[[5781, 5292, 6465, 5506, 8224, 4644, 6819], [7947, 5566, 6475, 7770, 7493, 6649, 3081]] -> 6819
[[6824, 8265, 2019, 5582, 3874, 4049, 3582], [6947, 8541, 2573, 5367, 3850, 3806, 4466]] -> 3582
[[79, 45, 67, 81, 31], [54, 73, 18, 81, 92]] -> 31
[[11, 679, 954, 326, 960, 689, 690], [521, 429, 748, 592, 741, 567, 250]] -> 690
[[-185, -529, 588, -427, 208], [535, 29, 338, 646, 516]] -> 208
[[585, 406, 237, 510, 621, 897, 368], [845, 749, 599, 620, 567, 753, 519]] -> 368
[[-197, -239, 730, 914, 618], [931, 662, -685, -391, -7]] -> 618
[[232, 111, 88, 128, 101], [226, 201, 55, 164, 112]] -> 101
---
Input:
[[-29.3  11.3 -53.9 -14.3]
 [-21.7   2.8 -29.9  -9.0]
 [-27.4  11.3 -51.5 -13.0]]
Output: -29.3, -13.0

Input: [-54.1 -14.4 -58.3  48.5   6.5  55.9  41.9]
Output: -54.1, 41.9

Input:
[[ 63.7 -16.0  -0.2   5.5  -8.6  -0.8]
 [ 17.5  23.3  -2.7  14.6   8.5   1.2]]
Output: 63.7, 1.2

Input: [-23.8 -19.9  -8.7 -10.4 -52.1   2.4  13.3]
Output: -23.8, 13.3

Input: [-43.0  40.5  50.2  31.0 -60.7  -5.6  58.7]
Output: -43.0, 58.7

Input: [ -8.5 -31.5   2.1 -40.3 -69.0  36.3]
Output: -8.5, 36.3

Input:
[[ -2.1 -14.9   3.3  52.9]
 [ -5.7   9.7  -6.7  26.5]
 [  2.2  -2.3  21.1 -38.9]]
Output: -2.1, -38.9

Input: [-51.2 -42.3 -25.1 -16.2]
Output: -51.2, -16.2

Input:
[[ -7.8 -33.8  54.6  35.5]
 [-40.9  39.4 -11.7  21.5]]
Output: -7.8, 21.5

Input:
[[ -0.3  60.9  15.1 -17.4]
 [ 45.3 -49.6  -2.1  38.6]]
Output: -0.3, 38.6
---
[-66.4   4.8  13.6 -20.2 -32.9] Out: 13.6, 13.6

[ 65.7  16.0 -18.2  42.6 -47.1] Out: -18.2, 65.7

[-61.5 -41.4  37.7 -42.8  53.5] Out: 37.7, 53.5

[-52.2  -6.5   0.0   6.0   2.9  13.7 -22.8] Out: 6.0, 13.7

[58.8 46.6 50.9 40.9 40.0] Out: 50.9, 58.8

[[-17.6  34.2 -15.5 -56.6 -44.2 -15.5 -34.3]
 [ 15.5  57.7 -28.6   4.4 -35.4  63.6  27.1]
 [-52.9 -41.4 -50.7  -2.7  29.7 -18.0  35.3]] Out: 4.4, 63.6

[-62.1 -32.7   5.3  11.1 -18.1] Out: 5.3, 11.1

[ 23.5  47.1 -54.1   9.8  39.0] Out: -54.1, 47.1

[[-18.7 -18.4  64.9 -53.1  -5.6]
 [-20.5  52.4 -13.0 -59.7  21.5]
 [  8.7  32.6  18.0  62.1 -37.5]] Out: -13.0, 64.9
---
[ 10  54 100 172 179 195  88] >> 88
[76 26 61  6 17] >> 17
[4 5 8 4 1 6 5] >> 5
[1956 1327 4085 3772 9303 8438] >> 8438
[7251 2778 2681 5994 9661] >> 9661
[2207 8592 1730 6872] >> 6872
[ 990  -55 -835  920 -327 -745] >> -745
[828 308 137 320 673 168 376] >> 376
[273 248 734 223 979 777 689] >> 689
---
[ 31.7  50.8  37.7 -24.1  55.8 -35.1 -58.5] Answer: 31.7, -58.5

[-22.2  60.9  26.6  -7.3  11.8 -35.1] Answer: -22.2, -35.1

[-58.2  30.0  40.7  45.8  48.8  -9.8] Answer: -58.2, -9.8

[[-65.3 -46.6 -55.5 -14.6]
 [-40.2 -58.5 -30.2 -17.4]
 [ -9.9 -61.6 -18.4  34.8]] Answer: -65.3, 34.8

[ 69.2  -4.4  50.4  23.9  58.2 -19.9] Answer: 69.2, -19.9

[-41.5 -15.8  42.8  49.5  32.4] Answer: -41.5, 32.4

[-3.1 14.9 20.1 43.3 67.5] Answer: -3.1, 67.5

[ 0.6  1.2 56.1  6.8 -7.0  0.2] Answer: 0.6, 0.2

[ 47.0  42.3  18.6 -59.6 -41.4  21.9 -68.8] Answer: 47.0, -68.8
---
{"in": [[-50.0, -38.3, 32.3, -23.7, -12.4, -2.3], [5.5, -37.9, 21.4, 3.3, 9.9, 18.4], [-4.8, -35.6, 24.2, -2.3, 7.2, 12.3]], "out": 21.4}
{"in": [[-9.4, -27.8, 54.1, -26.8, 3.5, 25.2, -44.9], [-6.6, -0.3, 0.5, 5.7, -18.7, 51.1, -6.8]], "out": 54.1}
{"in": [[-64.0, 36.0, 59.2, -66.8, -42.8, 64.2], [-4.1, -25.7, -29.1, -2.1, -29.5, -22.5]], "out": 59.2}
{"in": [[-6.4, 66.1, -43.5, 66.7, -15.5, -27.6, -11.3], [-25.8, -13.2, -12.0, -12.9, -2.4, 66.4, -37.3]], "out": -43.5}
{"in": [[-12.0, -57.0, -19.7, -33.1, 2.2], [12.3, -61.7, -14.5, -2.6, -13.0]], "out": -19.7}
{"in": [[-53.4, -36.1, 58.5, -58.7, -53.6], [-36.9, -25.1, 49.2, -42.1, -38.6], [-30.2, -27.2, 48.7, -30.2, -35.9]], "out": 49.2}
{"in": [[-2.1, 1.9, -23.6, -10.9, -58.0], [1.7, -1.7, 12.2, 3.6, 30.2], [1.0, -2.2, 7.6, 0.9, 18.1]], "out": 12.2}
{"in": [[0.1, -11.7, 23.0, 28.7, -57.9, -4.5], [-14.0, -14.9, 5.9, 10.6, -48.7, 11.2], [12.2, 40.7, -39.5, 8.8, -11.9, -12.9]], "out": 5.9}
{"in": [[31.4, -66.6, 1.6, -7.7, -53.7], [-49.7, 50.8, 2.2, -44.1, -65.5]], "out": 1.6}
{"in": [[44.8, -22.0, 14.4, 1.7, 10.3, 26.5], [56.2, -15.8, 18.4, -0.3, 15.8, -11.1]], "out": 14.4}
